These are the activations of a small neural network, seen along a few directions. Each row is one input.
Each table varies a few parts of the input and shows all the possible inputs, shuffled.
Descriptions start from the smaller parts, as in this example, which fits no table here: ring(8) and (point or (values(2) and line(4)) or line(11)).
Shared parts are said once, and a part with two or three values counts as separate values.

Other details of the inputs shift rows strongly along three fixed directions, in all tables alike. That doesn't count.

A family of inputs:
r1: [  35  -14  -13   74   28  -97  -11   53  -16  -59 -115   60]
r2: [ 15  19 -55 -10 -16  29 -12 -38 -46 -22  -6 -21]
r3: [-25  -2  57 -28   4  46  10   6  38  34  50 -37]
r4: [   9   91 -112  -67   24  100   17  -79  -52  -40  -15  -56]
r5: [ -7 -33  48  -5 -26  30 -23  -1  28  67  76  -4]
r6: [ -2  11  17 -19  -2  37   0 -20   8  35  37 -35]
r7: [-22 -67  41 -30 -34  22 -69 -20   8  68  65  42]
r8: [  0   3  21 -22  27  67 -23  17  48  48  12  -6]
r9: [ 12  56   8  27  64  -8  53  31  43   2 -77 -29]
r10: [-21   2  14 -41  13  34  -2  -9  19  13  22 -14]
r11: [   9   74 -106  -61   23   79    0  -62  -62  -72  -21  -29]
r12: [-12 -75  43  18 -48 -18 -48  12  -5  27  32  32]
r13: [  5  15 -36 -65 -14 105 -57 -68 -43   9  68 -26]
r14: [-11 -68  10  -1 -44   5 -45  -5   4  56  39  41]
r15: [-10 -16  24   4   3 -38   2   1   8  12 -16  18]
r16: [-19   2  49 -24   0  44  16  -7  38  58  47 -49]
r17: [  53  -31  -57   74  -24 -109  -23   22  -70  -79  -56   58]
r18: [-17 -32  51  21   6 -58   5  37  30   8  -7  31]
r19: [-29   3  43 -32  15  17  20  -6  40  39  12 -21]
r20: [ 14  24   8  36  11 -43  30  36   1 -44  -9   3]
r21: [-28  49  58  11  24  20  85  24  59  29   8 -66]
r22: [ -9  50  44  20  41 -11  90  49  61  -8  -2 -57]
r23: [ 32  17 -68  -2  -3  -3 -30 -26 -73 -74 -20   7]
r24: [-27  73  37 -27  51  36  78  -1  62  34  13 -61]
r25: [ -5   1 -59 -68 -22  94 -49 -77 -34  34  38 -17]
r26: [  8 -50  18  47 -21 -82 -14  32   5  13  -8  61]
r27: [ -4   3  18  32  17 -72  44  32  21  -9 -50   5]
r28: [ -9  76   1   0  36  13  76   3  13 -41 -33 -63]
r29: [-27 -44  35 -20 -24  30 -16   0  40  71  56   6]
r30: [ -9  34  22  23  15  -3  55  40  27 -27   1 -27]
r31: [  9  -8  32  21  27   9  -1  41  56  47 -19   6]
r32: [  2  -9  18  61  -5 -75  29  45 -10 -50 -44  19]
r33: [  1 -71  13  12 -55   4 -53  -3  -8  43  49  25]
r34: [-20  78  -4  -9  47   7  84   1  23 -31 -48 -45]
r35: [  8 -33  33  40 -14 -56  -4  43   8 -10  11  27]
r36: [ 31 -11 -80 -45 -30  63 -73 -52 -72 -32  36   5]
r37: [-33  81   8 -41  50  50  77 -13  43  -4 -14 -70]
r38: [ -5 -58  13 -15 -27   9 -49 -11   9  59  52  31]
r39: [ -3  -2  44  10  32   3  -2  15  44  44 -41   0]
r40: [  0 -48  23  33 -13 -67  -1  37  21  14  -9  38]
r41: [ -5  16  20  21  29 -51  41  46  32 -25 -19  10]
r42: [ 16  35 -46 -25   8  27   1 -39 -44 -43 -18 -31]
r43: [  32  -31  -39   73  -37 -103  -17   10  -75  -73  -79   56]
r44: [-11 -57  36   8 -44  23 -28   5  14  60  61   9]
r45: [ 39  -5 -39  52 -20 -73 -14  -4 -61 -48 -46  32]
r46: [ -1 -25  41  23 -11 -38  -4   9   3  14   1   8]
r47: [ -2   0  20  39   0 -39  32  45  16 -30  -9   1]
r48: [  5 -82 -15 -16 -47  -8 -85 -11 -27  21  33  63]
r49: [ 28 -29 -32  13 -37 -23 -58 -36 -69 -18  -6  36]
r50: [-14   9  27  -8  16   2  18  18  34  17  28   5]
r51: [ 29  45 -96 -24  14  10  -9 -50 -63 -52 -39  -4]
r52: [-35 -66  50 -20 -32  12 -41   1  26  57  44  28]
r53: [ 20  43 -62 -10  16 -13   1 -37 -51 -54 -49   9]
r54: [-12  74 -19 -10  49   9  77  26  30 -52 -28 -39]
r55: [  22  -16 -108  -43  -36   54  -77  -60  -83  -35   14   38]
Each input here is: ring(5) and (point or (values(2) and line(5))).
The inputs of r29 and r37 match in every part but the ring(5) part. If r31 is changed in the same way as r29 into r37, which row does it become?
> r39
A walk changes only the line(5) part. It starts at r49 and steps to r46. List the rest of the walk in order.
> r42, r28, r43

A family of inputs:
r56: [-26 -45  99  35  -8 -76  32  60  71  65  27  28]
r57: [ -6  69 -10 -28  12  87  26 -21   1 -11  30 -73]
r58: [-31  26  60 -20  10  30  48 -17  44  52  12 -70]
r59: [ 12  16 -22 -35  -5  50 -18 -31 -14  28  41 -18]
r60: [  4   1  18  66  21 -73  49  46  34  11 -74  21]
r61: [-15 -33   1  -1 -41 -11 -35  -3 -22  -7  26  34]
r62: [  7  19  -2 -36   5  73 -19 -23  21  47  52 -20]
r63: [ -1 -81  24 -24 -32  36 -96   0   1  46  39  35]
r64: [  7  20 -68  -9  22  -7  -8 -25 -38 -39 -74  30]
r65: [-20  70 -43 -66  49 104  40 -39  32  30  -3 -49]
r66: [-23  12   9 -49  16  53   1 -30  12  22  59 -27]
r67: [ 32   9 -35   9  18   8 -21  16 -12 -36 -36  -4]
r68: [  8 -19 -37 -34   3  36 -49  -5 -13 -12   6  20]
r69: [ -5  36  12  36  39 -63  79  41  30 -34 -19 -16]
r70: [-32   2  38 -58  -8 103  -4 -28  18  34  77 -47]
r71: [ 27 -57 -30  22 -40 -33 -59 -17 -51   6  23  42]
r72: [-42  12 104  22  11 -13  56  53  71  21  17 -31]
r73: [ 16  48 -68 -20   5 -14   5 -56 -73 -76 -68 -18]
r74: [ 29 -69 -33  67 -73 -82 -59  17 -60 -25 -15  74]
r75: [-29  54  36 -28  19  34  79 -13  53  43  14 -80]
r76: [ 10 -27   0 -48 -31  77 -72 -54 -28  57  70  -6]
r77: [-28 -68  39  -1 -42 -59 -26 -14  -1  38  -1  38]
r78: [ 38  36 -83  12  -2  19   3 -25 -75 -86 -30 -20]
r79: [ 37 -18 -31  27  -7 -47 -50  -2 -46 -47 -47  55]
r80: [  6  25  25  51  36 -82  59  65  49 -24 -46  21]
r81: [ 33  28 -68 -10  17  32 -10   2 -17 -36 -16 -13]
r82: [  -1 -103   11   -9  -46    3  -87   18   13   58   46   61]
r83: [ 11 -41  -4  12 -12 -42 -47   7 -11  -6 -11  63]
r84: [ -8  49  33  15  49 -26  62  23  21 -38 -21 -37]
r85: [ 19  25  -7  25  19 -13  18   2 -17 -33  -9 -23]
r86: [ 51  41 -74  20  19  -3 -16 -16 -56 -69 -55   6]
r87: [ -4  27 -11  48  -1 -66  58  43   5 -54 -32   7]
r88: [-47 -38  87  13 -16 -57  47  26  72  72  13  -2]
r89: [-16  32  -3 -37  34  65  -1 -30   8  22 -26 -22]
r90: [ 20   6 -37  36 -16 -24  25  14 -31 -49 -10   0]
r91: [-11  11   4  28   4 -35  63  39  20 -33  -4  -5]
r92: [  7 -97  47  17 -52 -51 -85   3 -23  40  23  72]
r93: [-36   2  94   6  21 -38  49  46  71  38  22  -5]
r94: [-15 -38 -23 -60 -40  79 -59 -51 -33  18  75   8]
r95: [ 21  60 -53   6  41  25  20 -22 -24 -31 -76 -26]
What do these inputs look like to the network?
> ring(5) and (values(2) or line(6))
The inputs of r74 and r57 match in every part but the ring(5) part. If r90 is changed in the same way as r74 into r57, which row does it become?
> r78
Change only the values(2) part in r88. List by row number the other rows that result.
> r65
List by row number the other rows that have the ring(5) part in common with r77.
> r61, r64, r66, r68, r83, r93, r94
Change only the values(2) part in r89. List by row number the other rows that result.
> r73
